These are the activations of a small neural network, seen along a few directions. Each row is one input.
In each table, some parts of the input vary, and every possible input appears once, in random order.
Descriptions start from the smaller parts, as in this example, which fits no table here: one of 5 places around a ring, together with either a single point or one of 9 places around a ring or (one of 3 separate values, together with one of 4 places along a line).
Shared parts are said once, and a part with two or three values counts as separate values.

Rows:
row 1: [-2.00, 0.71, -1.25, 2.42, -1.19, 1.28, -2.80, 0.62, 0.69, 1.33, 0.60, 0.93, 0.57, 1.71]
row 2: [1.00, -0.09, -3.53, -0.26, -0.42, 0.18, -1.49, 0.27, 2.40, 1.51, -1.96, 4.54, 0.16, 0.89]
row 3: [3.18, -0.49, -1.37, -1.76, -1.50, 0.61, 1.50, -2.09, -0.70, 0.95, -1.10, -0.75, 1.52, -1.14]
row 4: [2.06, -0.21, -0.93, -1.35, -1.30, 1.00, -0.49, -1.62, -1.13, 0.63, -0.04, -2.82, 2.49, -1.46]
row 5: [-0.96, -1.13, -2.96, -0.27, -0.39, -0.05, -2.36, -1.47, 1.04, 1.35, -0.53, 3.15, 0.95, 0.83]
row 6: [4.54, -0.29, -2.45, -1.65, -0.67, 1.05, 1.88, -1.53, 0.34, 1.72, -1.99, -0.11, -0.45, -0.65]
row 7: [1.28, 0.32, -2.37, -0.37, 1.87, -1.89, 2.68, 0.71, -0.22, -3.06, -1.79, 2.74, -1.46, -1.96]
row 8: [2.46, 0.71, 0.21, 1.89, -1.25, 2.96, 3.03, 0.41, 0.12, 1.80, 0.66, -2.91, -0.82, 1.76]
row 9: [-2.68, -0.21, 7.51, -1.99, 2.22, -3.75, -0.26, 1.22, -0.68, -2.06, 0.84, -1.17, -1.86, -0.83]
row 10: [-1.90, 0.66, -0.66, 1.80, 1.56, -0.23, 1.67, 0.96, -1.98, -3.01, 1.20, -1.00, -1.11, -0.83]
row 11: [-2.05, -0.87, -2.49, 0.12, -0.17, 0.33, -4.32, -0.99, 0.63, 1.11, 0.58, 1.02, 1.95, 0.45]
row 12: [-0.79, 1.24, 0.41, 3.24, 1.44, 0.15, 3.84, 2.79, -0.48, -2.84, 0.95, 0.01, -1.82, 0.35]
row 13: [1.90, 1.00, 0.06, 0.97, -1.89, 2.07, 0.77, -0.67, -1.29, 1.05, 0.23, -3.37, 0.50, 0.07]
row 14: [-3.34, -0.95, 5.70, -2.31, 0.05, -1.23, -4.31, 0.39, 2.23, 2.58, 1.42, 0.53, -0.28, 2.00]
row 15: [-0.40, -0.31, -1.51, -0.49, 1.48, -2.14, 2.10, -0.40, -1.42, -3.43, -0.77, 1.74, -0.06, -2.19]
row 16: [-1.82, -0.44, -1.25, -0.08, 2.19, -1.56, -0.07, -0.47, -2.04, -3.45, 0.51, -0.72, 0.29, -2.28]
row 17: [-1.32, 0.91, -0.39, 3.91, -0.90, 1.87, -0.78, 1.92, 2.08, 1.75, 0.46, 1.55, -0.75, 3.14]
row 18: [0.82, -0.56, 7.27, -3.82, -1.12, -0.63, -0.57, -0.06, 0.40, 2.06, 0.73, -3.35, 0.18, 0.14]
Question: The inputs of row 6 and row 7 match in every part but one. If row 18 is changed in the same way as row 6 into row 7, which row does it become?
Answer: row 9
Question: What do these inputs look like to the network?
Answer: one of 3 separate values, together with either a single point or one of 5 places along a line
Question: Change only the choice among 3 separate values in row 10. List by row number the other rows that result.
Answer: row 1, row 13

Rows:
row 19: [-4.58, -1.32, 6.27, -0.52, 3.13, -4.58, 0.65, -0.93, -3.55, -5.49, 1.65, -2.17, -1.01, -2.75]
row 20: [7.68, 0.82, -5.10, -0.49, -2.12, 3.77, 3.41, -2.36, 0.34, 2.96, -2.83, -1.42, -1.74, -0.63]
row 21: [3.49, -1.00, 8.34, -6.14, -0.68, -2.61, 1.19, 0.41, 0.55, 2.22, -0.21, -3.67, 2.50, -0.21]
row 22: [-2.07, -1.05, 7.51, -3.78, -2.89, 1.10, -3.55, 0.13, 2.93, 5.90, 2.24, -1.15, 0.34, 3.52]
row 23: [0.49, 0.93, -6.93, 5.45, -1.44, 2.85, -2.70, 0.25, 3.08, 2.01, -1.97, 5.03, 0.04, 2.41]
row 24: [-4.92, 0.35, 6.74, 0.36, -0.45, -1.57, -5.54, 2.27, 2.57, 1.98, 1.10, 2.13, -0.72, 2.99]
row 25: [-0.06, -0.54, 7.28, -3.07, 1.53, -2.91, 3.54, 2.49, -1.96, -2.19, 2.42, -5.38, 2.64, -0.82]
row 26: [-1.21, 0.76, -8.60, 3.64, 2.32, 1.42, -0.90, 0.14, 0.72, -2.72, -1.43, 4.46, -3.67, -1.30]
row 27: [2.72, -0.70, -7.08, 0.82, -4.04, 4.28, -2.38, -2.69, 1.42, 5.29, -0.73, 1.15, 4.20, 2.16]
row 28: [1.19, 0.21, -6.77, 2.38, 1.37, -0.97, 5.85, -1.08, -2.71, -4.86, -1.62, 3.19, -0.37, -2.46]
row 29: [-6.42, -0.20, 4.82, -1.08, 4.49, -3.47, -3.91, 1.61, 0.30, -2.32, 1.78, 1.01, -4.13, -0.25]
row 30: [3.68, 1.74, -6.48, 2.43, -1.22, 2.69, 4.32, -0.23, -3.68, -2.77, -0.39, -3.19, 1.93, -2.65]
Question: The inputs of row 24 and row 23 match in every part but one. If row 22 is changed in the same way as row 24 into row 23, which row does it become?
Answer: row 27
Question: What do these inputs look like to the network?
Answer: one of 2 separate values, together with one of 6 places around a ring
Question: Change only the choice among 2 separate values in row 25. List by row number the other rows that result.
Answer: row 30
Question: Change only the choice among 2 separate values in row 26. List by row number the other rows that result.
Answer: row 29
